Small tables with named rows and columns. After each table, cells are looked up by row and column.

modeb =
         lonese   sop
telinak    2778  7795
puv        6628  7740
fifumiv    2359  7691
sonopag    7794  8706

telinak, lonese -> 2778
telinak, sop -> 7795
fifumiv, sop -> 7691
sonopag, lonese -> 7794
sonopag, sop -> 8706
puv, lonese -> 6628
puv, sop -> 7740
fifumiv, lonese -> 2359

mol:
|  | ziton | dib | konil | losuk | pem | bagisod | zegog |
|---|---|---|---|---|---|---|---|
| daku | 479 | 362 | 725 | 407 | 649 | 189 | 398 |
| vegi | 342 | 443 | 457 | 563 | 563 | 423 | 706 |
| tusati | 414 | 362 | 632 | 449 | 645 | 261 | 511 |
| duk | 379 | 511 | 74 | 527 | 203 | 859 | 546 |
| libi | 693 | 552 | 546 | 316 | 308 | 467 | 86 |
| gez | 303 | 461 | 267 | 589 | 449 | 606 | 744 |

What is the bagisod of duk in mol? 859
What is the dib of gez in mol? 461
What is the losuk of duk in mol? 527
What is the dib of tusati in mol? 362
What is the bagisod of daku in mol? 189
What is the konil of libi in mol? 546
What is the losuk of daku in mol? 407
What is the losuk of libi in mol? 316
What is the ziton of vegi in mol? 342
What is the pem of daku in mol? 649
What is the ziton of duk in mol? 379
What is the dib of libi in mol? 552
What is the pem of gez in mol? 449
What is the dib of daku in mol? 362
What is the konil of duk in mol? 74
What is the losuk of tusati in mol? 449

sazedi:
fields: goz, rodeve, kuro, mip, vosugod, fosize, kiv, fulesa, muruga
zis: [38, 85, 23, 38, 38, 37, 59, 64, 37]
lem: [63, 51, 60, 17, 20, 27, 38, 51, 28]
bap: [53, 25, 58, 24, 25, 45, 55, 45, 14]
nakev: [68, 73, 37, 67, 36, 29, 43, 72, 55]
kogisib: [67, 62, 65, 59, 34, 66, 30, 75, 44]
dop: [55, 69, 50, 33, 23, 65, 48, 67, 19]
bev: [61, 15, 58, 68, 31, 23, 51, 63, 33]

What is the muruga of lem in sazedi? 28
What is the vosugod of dop in sazedi? 23
What is the fulesa of kogisib in sazedi? 75
What is the fosize of lem in sazedi? 27
What is the fulesa of bap in sazedi? 45
What is the muruga of bap in sazedi? 14
What is the mip of lem in sazedi? 17
What is the muruga of nakev in sazedi? 55
What is the mip of nakev in sazedi? 67
What is the rodeve of lem in sazedi? 51
Row with the largest kiv: zis

pim =
|  | lomi | vof | zomad | ziba | vum | livelan |
|---|---|---|---|---|---|---|
| sasom | 58 | 160 | 89 | 137 | 167 | 167 |
| rap | 129 | 113 | 140 | 158 | 122 | 138 |
| toposad | 49 | 161 | 49 | 161 | 205 | 158 |
| moni | 138 | 171 | 113 | 103 | 175 | 115 |
| tig | 207 | 119 | 168 | 161 | 89 | 143 |
| git | 132 | 141 | 153 | 168 | 149 | 28 |
| rol | 165 | 138 | 171 | 144 | 136 | 100 |
| tov | 147 | 181 | 122 | 157 | 189 | 99 |
| kenumol | 178 | 120 | 131 | 112 | 106 | 210 |
| faloto | 77 | 118 | 128 | 174 | 121 | 206 |
| fodufi | 129 | 166 | 101 | 135 | 180 | 197 |

tov, vum -> 189
kenumol, lomi -> 178
rap, livelan -> 138
toposad, vof -> 161
fodufi, vof -> 166
fodufi, livelan -> 197
rap, zomad -> 140
git, ziba -> 168
faloto, zomad -> 128
faloto, vum -> 121
rap, ziba -> 158
tov, zomad -> 122
tov, ziba -> 157
git, vof -> 141
fodufi, vum -> 180
tig, zomad -> 168
tov, vof -> 181
fodufi, zomad -> 101
Row with the largest lomi: tig

gos
cols = vobiv, sotarag, pelubo, putulu, fadi, danipo, zoruf, vogefop
biniz: [6.8, 5.4, 8.0, 9.3, 9.8, 9.2, 2.7, 5.9]
soke: [6.4, 2.5, 3.4, 8.2, 1.8, 7.0, 1.8, 9.2]
deritu: [8.8, 2.3, 2.5, 8.3, 9.9, 9.3, 8.1, 2.0]

deritu, fadi: 9.9
biniz, zoruf: 2.7
deritu, danipo: 9.3
deritu, vogefop: 2.0
soke, danipo: 7.0
biniz, sotarag: 5.4
biniz, vobiv: 6.8
soke, zoruf: 1.8
deritu, pelubo: 2.5
soke, vogefop: 9.2
Which row has the largest putulu? biniz

zezabi:
,rit,bekoz,sokirok
navi,3761,3995,4026
poz,3947,5604,4169
norog,4218,2952,3537
litokil,3755,3883,3881
mavof,4042,3559,3993
fevegos,2220,4323,3005
disaka,7533,4835,4420

What is the sokirok of mavof in zezabi?
3993
What is the sokirok of poz in zezabi?
4169
What is the bekoz of disaka in zezabi?
4835
What is the bekoz of litokil in zezabi?
3883
What is the rit of litokil in zezabi?
3755
What is the bekoz of norog in zezabi?
2952
What is the sokirok of litokil in zezabi?
3881
What is the rit of mavof in zezabi?
4042

Table tunib
|  | zedebar | todan | baz | gepilo | gik | kug | zeku |
|---|---|---|---|---|---|---|---|
| potofi | 121 | 127 | 133 | 120 | 100 | 95 | 107 |
| sopibak | 136 | 44 | 143 | 203 | 176 | 134 | 102 |
| bizaber | 158 | 170 | 138 | 97 | 108 | 132 | 141 |
| tazedef | 105 | 163 | 109 | 155 | 183 | 195 | 190 |
| duf | 210 | 74 | 176 | 125 | 102 | 132 | 111 |
| fuvim | 129 | 73 | 133 | 208 | 188 | 155 | 117 |

What is the zedebar of duf in tunib?
210
What is the zedebar of tazedef in tunib?
105
What is the todan of bizaber in tunib?
170
What is the kug of sopibak in tunib?
134
What is the gik of tazedef in tunib?
183
What is the kug of fuvim in tunib?
155
What is the gepilo of duf in tunib?
125

